These are the activations of a small neural network, seen along a few directions. Each row is one input.
Each table varies a few parts of the input and shows all the possible inputs, shuffled.
Descriptions start from the smaller parts, as in this example, which fits no table here: one of 2 separate values, together with either a single point or one of 9 places along a line or (one of 5 places around a ring, together with one of 6 places along a line).
Shared parts are said once, and a part with two or three values counts as separate values.
(in the rows, 128 means zero)

Other details of the inputs vary at random and push rows far along two fixed directions, the same in every table; ignore that.

Table:
x1: [132 137 135 147 156 137 138 121 126 140 123 112 136 132 138 113]
x2: [127 138 122 131 126 132 134 121 131 135 115 106 143 123 138 115]
x3: [132 146 127 141 134 120 127 125 120 144 117 113 138 123 133 126]
x4: [149  69  47 120 143 106 160 180 120 174 143 172  82 105  24 171]
x5: [128 147 129 139 129 123 125 125 120 140 117 110 140 122 137 124]
x6: [122 137 133 131 127 140 134 121 126 133 122  99 144 120 140 112]
x7: [124 122 144 117 114 123 112 128 131 104 141 154 116 138 133 142]
x8: [126 124 148 117 117 122 109 124 132 101 140 156 118 142 139 138]
x9: [125 144 133 131 122 136 129 115 134 126 114 103 148 128 150 111]
x10: [124 123 147 117 116 123 110 126 131 102 140 155 116 140 136 137]
x11: [130 140 114 138 132 118 131 134 116 152 119 113 134 114 121 132]
x12: [132 134 106 131 126 127 137 129 132 144 111 112 137 121 127 121]
x13: [127 142 116 136 127 119 131 134 116 149 119 112 135 115 123 133]
x14: [127 122 145 118 118 122 112 126 132 103 140 156 117 141 133 140]
x15: [131 147 128 140 135 120 126 123 122 142 116 113 139 124 137 123]
x16: [130 124 108 133 137 138 147 131 129 146 120 107 136 118 118 116]
x17: [134 133 129 148 158 136 142 126 124 146 124 114 133 130 128 117]
x18: [133 144 121 141 137 117 129 129 118 149 118 114 135 120 127 128]
x19: [122 106 143 111 119 143 126 126 140  99 145 147 117 138 129 127]
x20: [121 122 141 114 112 121 113 131 129 106 141 154 115 135 132 143]
x21: [128 124 149 119 121 123 111 124 134 102 139 157 116 143 136 137]
x22: [124 106 138 112 119 144 128 125 144  97 141 149 118 142 130 125]
x23: [121 107 143 110 119 142 125 125 139  99 145 146 117 137 131 126]
x24: [124 134 127 132 129 139 137 124 125 138 123 101 142 118 132 115]
Each input here is: one of 2 separate values, together with either a single point or one of 5 places along a line or one of 6 places along a line.
Question: Changing only the choice among 2 separate values turns x21 into x15. The same change can be made to x17. Which row results?
Answer: x1
Question: Change only the place on the line of 5 in x9. List by row number the other rows that result.
Answer: x4, x19, x22, x24
Question: Change only the choice among 2 separate values in x19. List by row number the other rows that result.
Answer: x23

Table:
x25: [119 145 133 138 131 157 145 110 130 136 112  69 163 117 155  88]
x26: [149 185 147 184 187 110 123 111 106 168 102 101 149 139 159 114]
x27: [138  65  92 100 121  84 120 180 110 130 177 225  57 120  32 202]
x28: [104 103 203  92 101 167 101  99 158  36 163 161 120 167 179 112]
x29: [125 112 144 117 120 105 106 147 113 113 162 182  91 133 103 173]
x30: [132  89  72 113 122 139 160 149 146 140 124 134 117 117  86 128]
x31: [147  84  46 112 118  81 138 182 119 165 136 187  81 107  37 189]
x32: [129 166 113 155 138 103 129 135  92 181 110  87 147  97 121 135]
x33: [123 152 227 142 158 175 109  68 163  54 131 129 147 192 229  74]
x34: [132 115 128 105  94 100  99 134 135  98 139 181 105 139 116 162]
x35: [116 121 156 101  95 161 121 101 165  71 125 126 143 154 174  99]
x36: [112 126 169 120 124 164 129 110 139  92 141 116 139 139 161 103]
x37: [140 203  60 183 150  96 156 137  85 249  58  13 184  66 118 109]
x38: [126 126 101 130 133 149 157 130 129 160 112  80 149 104 121 104]
Question: What is each input in this table made of?
Answer: one of 2 separate values, together with either a single point or one of 6 places along a line
Question: Change only the choice among 2 separate values in x38. List by row number the other rows that result.
Answer: x37
Question: Change only the place on the line of 6 in x25. List by row number the other rows that result.
Answer: x28, x30, x35, x36, x38
